Each row below holds a small network's activations on one input, seen along a few directions.
Each table varies a few parts of the input and shows all the possible inputs, shuffled.
A made-up example of a description, with smaller parts first: one of 2 separate values, together with either a single point or one of 11 places around a ring or (one of 5 places around a ring, together with one of 6 places along a line).
Shared parts are said once, and a part with two or three values counts as separate values.

Other details of the inputs shift rows strongly along two fixed directions, in all tables alike. That doesn't count.

Table:
R1: [-25  31  20 -23   3  49   6 -21 -60 -34 -19]
R2: [-14 -47   9  53  36 -17  18  18  -8 -36 -16]
R3: [-12  27  25 -14   2  31  -2  -8   9 -12   5]
R4: [ -7 -11 -11  15   2 -36 -13  27  27  22 -10]
R5: [ 66 -20 -18 -24  11 -58  59  21  39  35  28]
R6: [ 11  50 -22 -18 -23  23 -14  -6 -27  13  16]
R7: [-45 -36  40  18  34 -14  12  15  -8 -32 -51]
R8: [ 46   9  -3  10 -39 -30 -24  -4  15  20  17]
R9: [ 34  25   6  11 -34  -3  -2  13  22  49  12]
R10: [  0   5 -33 -10 -27   6 -10   2  18  66   9]
R11: [ -6  -6 -28  13   4  14   3  -2   2  30  11]
R12: [-12  -7 -15  20   8 -10   0  28  15  27   5]
R13: [ 24 -22 -34  11 -29 -42 -27  -1  23  41  11]
R14: [  4   9  29  -8  -9  -5 -15  -8   0 -20 -12]
R15: [-38 -50  38  14  36   1  10  -6   1 -42 -44]
R16: [  6 -13 -17   2 -20 -18 -14  10  41  55   1]
R17: [-54   1   1 -23  12  27   3  -6 -36  -7 -28]
R18: [  5 -32  31 -44  48 -32  76   8 -32 -48 -33]
R19: [-30   1  44 -23  14  54   5 -43 -42 -72 -21]
R20: [-39  -9 -22 -31  11  43 -13 -43 -14 -22  10]
R21: [-56   9  -9 -20  20  25   1   0 -33 -15 -22]
R22: [ 36  19  -3   7 -22 -20 -28  10  40  17  31]
R23: [  1  64 -23 -52 -46  35 -24 -16 -18  40  20]
R24: [  29   34  -62 -109  -12  -10   27  -13  -13   28   35]
R25: [-21   1 -19 -15  -1  13 -12  -4  27  28  10]
R26: [ 11 -49  15  65  17 -31  24  27  11  18 -27]
R27: [-17   9  28   9  18  22  11 -10 -49 -68 -20]
R28: [ -6  -6 -40   3  -8  -6 -12  -4 -14   7   5]
R29: [ 54 -17  22  57 -20 -31  11  14  18  12   1]
R30: [ 30  -7  21  38   1 -24  -6  11  17 -22  14]
R31: [-59 -21   2 -10  37  56  17 -35 -45 -57 -16]
R32: [ 44  17 -53 -82  -3 -21  35   2  10  33  47]
R33: [  2 -22 -27   6 -14   6  -2 -15  -3  21   2]
R34: [ 17  31 -19 -14 -25  37  -9 -28  -9   6  34]
R35: [-34 -31   1   7  31   7  -3  -9 -12 -45  -7]
R36: [ 38  22 -21  14 -28  -1 -13   2   6  15  37]
R37: [-50 -13   5  10  39  19  15   2 -48 -41 -35]
R38: [ 23  -7  49  65  14 -24  25  37  27   2  -8]
R39: [-30 -37  17  21  37 -13  -2  11  12 -36 -18]
R40: [-58  -9   1 -45  15  30 -16 -32 -29 -35 -27]
R41: [-16  22 -58 -52 -26   7 -46 -21   9  30  20]
R42: [-33 -37   9  -4  17  20   1 -28 -17 -33 -22]
R43: [-12   0  45 -10   7  25  -1 -20  -5 -42 -20]
R44: [ 16 -18  66  46  10 -25  17  28  28 -13 -29]
R45: [ 25 -32  -9  56  -4 -52   6  33  13  43 -14]
R46: [-20  30  28 -30  -8  23  -9  -9 -16 -19 -15]
R47: [ 43  22  -7  29 -20  -1   1   9  18  38  28]
R48: [ 22  43  -8   3 -27 -10 -13  20   7  33  14]
R49: [ 33 -23  50  58  14 -39   6  21  46 -16  -5]
R50: [  3  -5  33  16  13  14   4 -18  -2 -44   2]
R51: [-13  11 -39 -21 -12   2 -27   8  28  40  23]
R52: [ 69 -49  17   3  21 -79  74  35  33  18  -7]
R53: [-40 -13  -5  10  35  27  12   3 -32 -25 -12]
R54: [ 29  15   9  12 -16 -32 -23  12  25   1   6]
R55: [ -5   5  39  16  11  32  22  -6 -32 -28 -23]
R56: [  7 -26 -22  21 -11 -24  -4   2  -7  17  -6]
R57: [ 44 -19  43  93  20 -48  25  53  18  -7  -7]
R58: [ 34   9   2  19 -28 -14  -5  -1 -10   6   5]
R59: [  4  58 -23 -47 -33  31 -32  -7  14  26  39]
R60: [-40  17 -43 -67  -8  54 -32 -47   1   9  23]
R61: [-20  28 -52 -37 -21  37 -17 -15   9  57  30]
R62: [-16  24  30   8  15  23  10  15 -15 -25  -2]
R63: [ 16 -34 -16  39   0 -54 -15  16  23   8  -2]
R64: [ 11  53 -16 -32 -34   5 -31   2  12  26  20]
R65: [-12  29   2 -30  -7  28 -20 -29 -31 -43   5]
Each input here is: one of 5 places around a ring, together with either a single point or (one of 2 separate values, together with one of 6 places around a ring).
Q: The inputs of R39 and R41 match in every part but the place on the ring of 5. If R2 is changed in the same way as R39 into R41, which row does it become?
A: R28
Q: The inputs of R17 and R12 match in every part but the place on the ring of 5. If R13 is changed in the same way as R17 into R12, which row does it become?
A: R35
Q: A walk changes only the place on the ring of 5. It starts at R44 and steps to R46. List the rest of the walk in order.
A: R64, R59, R3
Q: Which other rows does R50 become when the place on the ring of 6 takes its other values? List them by row number.
A: R3, R34, R38, R47, R49
Q: Which other rows does R1 become when the choice among 2 separate values takes its other values? List them by row number.
A: R45
Q: Which other rows agree with R16 in the place on the ring of 5? List them by row number.
A: R9, R10, R15, R19, R26, R29, R33, R42, R43, R44, R52, R55

Table:
R66: [ 58 -59   9  35  -4 -77  16  35  74  37  10]
R67: [ 28  16 -11  -8 -34 -10 -46 -25   8   9   9]
R68: [ 11 -23 -59  60 -53 -52 -54  31  52 102  14]
R69: [ 42 -40  50  64  -5 -45  -4  27  61   2  -2]
R70: [ 14  37  -4 -10 -36  37  -9  -3   1  47  29]
R71: [  5  68 -40 -46 -47  56 -33 -33 -43  29  14]
R72: [-27 -28  21  -6  40  37  55  -1 -53 -49 -25]
R73: [-37 -10 -61   5 -27  35 -48  -9  15  62  21]
R74: [-45   7  -7 -47  37  73  47 -40 -67 -46 -17]
R75: [  8  59 -55 -28 -28  44 -39 -34  -5  16  58]
R76: [ -3 -18  59  71  37  17  40   7 -23 -53 -35]
R77: [  7  41  -4  -5 -33 -11 -31  24  30  28  20]
R78: [ 52  32 -11  31 -38  -9  -5   9  40  78  32]
R79: [ 53 -17 -47 -17 -47 -60 -19   0  36  52  31]
R80: [  6  52 -38 -40 -48  74 -22 -30 -29  30  40]
R81: [ 50 -21  64 104   7 -74  19  59  27  23 -38]
R82: [ -3  -8  49  14   7 -12 -16  -6   9 -35 -35]
R83: [-55   7  18 -48  48  65  53 -31 -54 -38 -25]
R84: [ 17  -2 -23 -49 -15 -28 -14 -14  21  28  -1]
R85: [-44  31  13 -60   3  79 -20 -65 -13 -43   2]
R86: [-68  -7  38 -36  53  14  34  14 -34 -71 -39]
R87: [-13  49 -50 -84 -10  10 -19  -3   0  37  18]
R88: [-54 -17  14 -17  48  10  30  -2 -62 -88 -25]
R89: [  9  -4  43  47  14 -17   1  45  39  -7   3]
R90: [  6  14 -40 -36 -27  10  16  -5 -33  26   7]
R91: [-51 -16  32 -28  59  25  38  16 -14 -55 -19]
R92: [-52   2  31 -43  16  83 -14 -57 -49 -85  -6]
R93: [ 23  21 -44 -28  -4 -20   3  16  51  58  37]
R94: [ 19 -15  38  30 -22 -38 -17  11  37  -6 -12]
R95: [ 16  22 -61 -35  -9 -21 -15  -2 -15  22  25]
R96: [-30 -26   6  -4  50  13  32   4 -37 -64  -2]
R97: [  4  -3  11  -6  15 -20  32  16 -19  19 -28]
R98: [ 16  46 -15  -2 -17   8 -24   7  47  39  36]
R99: [ 58  29 -34  38 -36 -50 -44  23  24  43  33]
R100: [ 52 -26  42 104 -16 -62  18  53  16   9 -21]
R101: [ 10 -30  45  50  23  -8   3 -15  15 -49 -13]
R102: [ 51  27 -43  23 -44 -13 -38  14  31  46  64]
R103: [ 11  27 -45 -61 -29  31  11  -9  -5  66  37]
R104: [-20 -47  25  -5  52   4  34 -29 -13 -66 -24]
R105: [-30 -34  30 -26  47  12  33 -26   2 -52 -27]
R106: [-32 -32  21 -34  41   2  15 -30 -41 -70 -41]
R107: [-34  22 -95 -22 -41  50 -60 -37  20  87  38]
R108: [-25 -76  30 120  37 -64  -8  48  21   4 -66]
R109: [-59  12  30 -47   3  64 -20 -56 -58 -88 -21]
R110: [ -29   21  -36 -107  -28   34  -17  -46  -13    3   12]
R111: [ -3  40 -83 -69  -8  36 -10 -37 -16  19  55]
R112: [ 43 -25  31 105  -1 -82  -3  57  27 -13  -1]
R113: [  2 -53  15  -2  26 -13  22  -8   1 -37  -6]
R114: [ 11 -28  19  30  30 -29  44  23 -32 -17 -44]
R115: [-11 -16  84  70  51 -42  12  53  12 -55 -55]
R116: [ 28  -9  -3  11 -17 -46  29  33  10  51  -3]
R117: [ 14   6  40  44 -18 -20   9  28   2  16 -15]
Q: What do these inputs look like to the network?
A: one of 4 places along a line, together with either a single point or (one of 2 separate values, together with one of 6 places around a ring)
Q: The inputs of R90 and R114 match in every part but the place on the line of 4. If R117 is changed in the same way as R90 into R114, which row does it become?
A: R81
Q: The inputs of R89 and R77 match in every part but the place on the line of 4. If R66 is changed in the same way as R89 into R77, which row does it become?
A: R110
Q: Which other rows does R90 become when the choice among 2 separate values takes its other values? List them by row number.
A: R100
Q: Which other rows agree with R75 in the place on the line of 4? List them by row number.
A: R74, R76, R78, R83, R85, R93, R98, R101, R104, R105, R107, R111

Table:
R118: [ 14 -41  32  60  37 -41  45  33   4 -23 -13]
R119: [ 21 -21   0  15  17 -26  13   4  15  -6  10]
R120: [-67 -29 -12  15  20  28 -22 -11 -11 -11 -24]
R121: [-38   3  10 -40  30  16   9 -20 -35 -54 -25]
R122: [ 34 -27  -1  43   4 -49  22  36   8   7  -1]
R123: [-14  34  -9 -24 -13  53  -8 -19  -9  15   9]
R124: [-30  31 -14 -28 -10  54 -16 -23 -47 -24   6]
R125: [-42 -25  47 -26  41  12  26  -7 -24 -62 -37]
R126: [  7  41 -23 -27 -37  22 -27  -4   4  53  19]
R127: [ -9 -31  32   6  22 -30  23   3  -6 -39 -33]
R128: [-17  -4  21   0   5  29  -5 -28 -13 -35  -1]
R129: [-11   5   1 -16 -15  27 -21 -27 -20 -25   0]
R130: [ 38  -2 -27 -17 -26 -21  -2   0  46  46  30]
R131: [-19  25   0 -43 -22  32 -29 -23  -2   2   8]
R132: [ 32 -43  42  88  19 -58   2  37  23 -28 -23]
R133: [ 45   0 -43  -9 -25 -33 -16   5  21  35  29]
R134: [-30   5   9 -33  26  44  32 -15 -27 -22 -15]
R135: [-45  -8  30  -8  42   9  35   3 -47 -62 -39]
R136: [ 10  43 -32 -20 -42  14 -28 -12  -6  47  13]
R137: [ 17  34 -33 -11 -35  30 -21 -20  -2  46  33]
R138: [ 27 -51  46  82  40 -65  53  60  37 -12 -23]
R139: [ 17  31 -35 -18 -29  20 -37 -25  13  27  42]
R140: [ 14  25 -18  -4 -25 -12 -35  -4  14  18  11]
R141: [-20 -14  27 -16  36  -6  15   7  -6 -37 -20]
R142: [-43  40   1 -41  -4  53 -15 -13 -31 -13   2]
R143: [-25  19  -5 -53   7  33  11 -11 -28   4  -7]
R144: [  6  42 -31 -18 -33  29 -20  -5  15  40  36]
R145: [  78  -68   20   89   -3 -111   21   53   57   23   -8]
R146: [-24 -29  47  23  46 -14  45  14 -34 -50 -55]
R147: [ 51   9 -13  57 -37 -64 -17  41  41  58  15]
R148: [-23 -51 -35  23  14 -28  -4  13  21  32  -9]
R149: [-32 -21  33   1  48  30  45 -12 -45 -53 -29]
R150: [ 66  -5 -15  63 -39 -49 -15  33  33  63  15]
R151: [ 11  36 -30 -26 -28  24 -34 -16  28  31  35]
R152: [-46  -7  57   4  42  22   2   0 -21 -70 -36]
R153: [-21  16 -23 -52   1  47   9 -29 -52 -12  -3]
R154: [ 16   2  -7  -1  -3 -30  10  30  16  30   9]
R155: [ 11  37 -37 -10 -34  25 -23 -13   0  36  43]
R156: [ 32  16 -19   3 -47 -28 -35  -3  30  42  16]
R157: [ 12  27 -23 -29 -39  24 -30 -23  28  34  32]
R158: [ -7  -6   4 -18  24   7  15  -4   9 -20   0]
R159: [  5 -38  26  17  25 -18  27  -3   2 -31 -10]
Q: The inputs of R155 and R118 match in every part but one. If R157 is changed in the same way as R155 into R118, which row does it become?
A: R130
Q: The inputs of R122 and R124 match in every part but one. If R153 is changed in the same way as R122 into R124, which row does it become?
A: R150
Q: What do these inputs look like to the network?
A: one of 2 separate values, together with either a single point or (one of 4 places along a line, together with one of 5 places around a ring)
Q: Which other rows does R135 become when the choice among 2 separate values takes its other values? List them by row number.
A: R147
